Each row below holds a small network's activations on one input, seen along a few directions.
Each table varies a few parts of the input and shows all the possible inputs, shuffled.
Descriptions start from the smaller parts, as in this example, which fits no table here: one of 8 places around a ring, together with either a single point or (one of 2 separate values, together with one of 4 places along a line) or one of 11 places along a line.
Shared parts are said once, and a part with two or three values counts as separate values.
(in the rows, 128 means zero)

A family of inputs:
R1: [117  94  92 168 153 177 184 128  80 102  90]
R2: [123 148 137 130 142 114 141 131 153 117 131]
R3: [154 171 144 108 109 114 103 126  98 117 145]
R4: [109  98 127 149 146 107 150 133 150 146 151]
R5: [115 152 126 120 144 124 131 127 155 133 118]
R6: [155 142 129 111  93  92  96 133  96 128 152]
R7: [147 125 103 144 104 164 136 129  62  71  65]
R8: [162 137  99 129 104 163 132 132  26  84  88]
R9: [139 159 149 122 111 116 107 124 134 106 121]
R10: [119 114 144 124 149 160 139 108 155 152 132]
R11: [129 143 121 109 118 120  82 125 133 113 117]
R12: [110 126 114 120 127 108 126 139 155 142 130]
R13: [160 161 147 117  95 104 107 141  99 132 146]
R14: [135  79 106 157 138 197 177 114  81 104  92]
R15: [128  81 140 137 131 129 143 119 149 147 152]
R16: [144 154 116  94 116 118  78 126  98 125 141]
R17: [ 95 105 118 135 147 122 141 133 154 160 143]
R18: [124 118 122 134 126  92 135 139 150 128 138]
R19: [133 102 159 142 133 139 153 126 154 151 146]
R20: [131 163 138 112 114 126  97 121 136 121 108]
R21: [140 130 133 126  95  94 100 132 131 116 129]
R22: [114  88 132 124 133 145 134 120 154 161 144]
R23: [113 131 109 117 149 119 117 131 153 125 127]
R24: [141 150 121  98  95 108  87 134 100 141 144]
R25: [126 138 126 113  97 109  91 133 136 129 120]
R26: [114 119 145 154 148 118 161 140 154 150 146]
R27: [ 98 110 113 132 168 133 132 125 152 143 141]
R28: [117  93 127 120 153 155 125 111 152 144 141]
R29: [145 150 152 131  97 106 111 140 135 120 123]
R30: [127 111 155 134 146 150 149 111 153 136 145]
R31: [130 138 141 139 128 104 146 146 154 132 133]
R32: [132 113  89 153 134 164 170 135  80  83  75]
R33: [146 176 133  97 112 124  93 123 100 133 132]
R34: [108 128 142 146 161 128 157 124 153 135 145]
R35: [ 99 132 131 135 164 138 147 121 154 151 132]
Changing only one part turns R30 into R34. The same change can be made to R15. Which row results?
> R4
Describe the family of inputs behind these rows.
> one of 5 places along a line, together with either a single point or one of 6 places around a ring
Which other rows does R11 become when the place on the line of 5 takes its other values? List them by row number.
> R16, R23, R27, R28
List by row number the other rows that have the place on the line of 5 in common with R29.
> R7, R9, R11, R20, R21, R25

A family of inputs:
R36: [136  93 110 162 118 153 166 139  90 104  92]
R37: [163 163 197 139 104 107 141 132 145 135 154]
R38: [ 72  84 126 134 183 139 162 122 208 190 154]
R39: [132 211 142 116 129 132 113 125 133  87  80]
R40: [155 135 117  87 110 147  76 112  68 128 148]
R41: [ 73  89 129 140 194 137 161 117 202 184 162]
R42: [117 175  99 119 115 106  96 146 132  92  76]
R43: [123 179 101 113 130 103  97 135 131  81  89]
R44: [139 107 110 159 138 151 171 134  79  96 113]
R45: [ 79  88 130 137 199 137 158 116 204 172 169]
R46: [142 135 151 134  94  78 135 153 136 153 158]
R47: [167 156 159  87 104 176  86  97  80 128 129]
R48: [ 91 112 169 140 192 168 170 101 218 175 152]
R49: [113 186  95 113 119 106 106 147 125 104  83]
R50: [153 128 157 136 103  75 127 141 142 131 165]
R51: [155 117 119  91  89 150  70 108  83 125 132]
R52: [149 136 115  90 105 147  80 112  67 141 141]
R53: [142 139 154 139 105  75 134 147 130 148 166]
R54: [149 139 156 136 111  76 130 146 131 135 173]
R55: [137  88 113 161 118 152 165 130  93  94  98]
R56: [153 121 116  92  89 150  71 116  80 136 126]
R57: [119 171 102 118 116 105  95 136 136  81  82]
R58: [145 123 156 141  90  78 125 151 143 142 151]
R59: [147 119 159 140  90  77 125 142 147 131 157]
R60: [ 75  72 131 140 180 139 154 120 215 180 148]
R61: [ 81  76 131 136 193 137 156 111 215 169 161]
R62: [113 190  99 117 132 103 105 141 119  98  91]
R63: [160 124 118  86 103 148  72 107  78 124 140]
R64: [142  96 111 157 131 151 168 129  88  93 105]
R65: [151 128 150 161 132 180 181 120  92  98  95]
R66: [119 190 101 114 138 103 100 141 120  85  98]
R67: [133 107 108 162 132 151 175 135  77 108 106]
R68: [133 103 105 157 121 154 176 141  83 114  98]
R69: [149 132 112  86  94 150  81 118  73 147 133]
R70: [ 75  67 134 140 181 138 154 112 220 170 154]
Describe the family of inputs behind these rows.
> one of 5 separate values, together with either a single point or one of 6 places around a ring
Which other rows does R45 become when the choice among 5 separate values takes its other values? List them by row number.
> R40, R44, R54, R66
Which other rows does R46 become when the place on the ring of 6 takes its other values? List them by row number.
> R50, R53, R54, R58, R59
Which other rows does R52 become when the choice among 5 separate values takes its other values? List them by row number.
> R41, R53, R62, R67

A family of inputs:
R71: [106 157 141 125 174  98 111 123 172 131 162]
R72: [128 146 101 142 156 143 135 128  80  75 104]
R73: [ 97  59 110 139 141 150 139 126 161 176 125]
R74: [162 123 190  96 132 235 114  66 120 142 132]
R75: [126  82 135 154 154 131 191 145 145 157 165]
R76: [111  69 122 154 175 131 156 121 136 147 172]
R77: [130 126 108 146 137 146 122 123 104  63  81]
R78: [126 149 160 122 136  99 135 141 203 129 130]
R79: [118 146  79 114 145 145 138 125  82  90  92]
R80: [ 97 159 115 102 160 103 115 119 177 148 153]
R81: [170 144 159 130  59  95 105 131  93 120 121]
R82: [151 126 108  90  71 108  70 125  96 111 129]
R83: [123 167 154 120 157  96 146 145 180 142 151]
R84: [ 90 165 121 111 158 114 107 134 174 173 138]
R85: [134 167 126 166 123 141 171 134  83  98  94]
R86: [129  64 141 157 135 136 179 140 168 143 146]
R87: [100 141 121 105 140 107 103 115 201 133 133]
R88: [107 173 173 136 146  93 146 134 171 151 148]
R89: [ 94  77 103 136 161 145 151 130 137 191 144]
R90: [185 137 142 113  70  98 104 143 102 111 124]
R91: [161 145 125 113 105 102  79 131  68 108 159]
R92: [108 138 147 128 154 102 100 119 195 117 141]
R93: [104  52 104 130 145 138 148 110 162 150 140]
R94: [110 133  93 128 122 161 117 136 105 102  56]
R95: [142 134 113  98  67 121  62 142  96 135 117]
R96: [162 142 183  93 153 230 125  70  96 157 152]
R97: [112  71 161 175 122 136 180 131 160 150 144]
R98: [168 164 152 128  77  95 116 135  69 131 145]
R99: [113  52 129 157 156 136 144 117 159 132 153]
R100: [163 125 132 115  86 102  68 127  91  96 137]
R101: [151 140 116 148 118 144 158 141 115  77  73]
R102: [109  89 154 172 141 131 192 135 137 164 164]
R103: [110 154 178 138 125  97 136 130 194 138 127]
R104: [136 147 133 168 105 143 158 129 106  87  71]
R105: [ 93 147 127 114 137 118  96 130 199 159 117]
R106: [150 146 101  87  91 107  82 129  72 124 151]
R107: [108 152  86 125 142 157 130 141  81 115  78]
R108: [182 158 135 111  88  98 115 148  79 122 148]
R109: [140 153 107  95  87 119  74 146  71 148 139]
R110: [149 160 109 146 136 143 171 146  91  88  96]
R111: [102  69  97 126 164 132 160 114 139 166 159]
R112: [120 127  86 119 126 149 125 121 106  77  70]
Changing only one part turns R88 into R103. The same change can be made to R71. Which row results?
> R92
Changing only one part turns R100 into R91. The same change can be made to R77. Which row results?
> R72
Describe the family of inputs behind these rows.
> one of 2 separate values, together with either a single point or (one of 4 separate values, together with one of 5 places along a line)
Which other rows does R109 become when the choice among 4 separate values takes its other values? List them by row number.
> R84, R89, R107
Which other rows does R95 become when the choice among 4 separate values takes its other values? List them by row number.
> R73, R94, R105
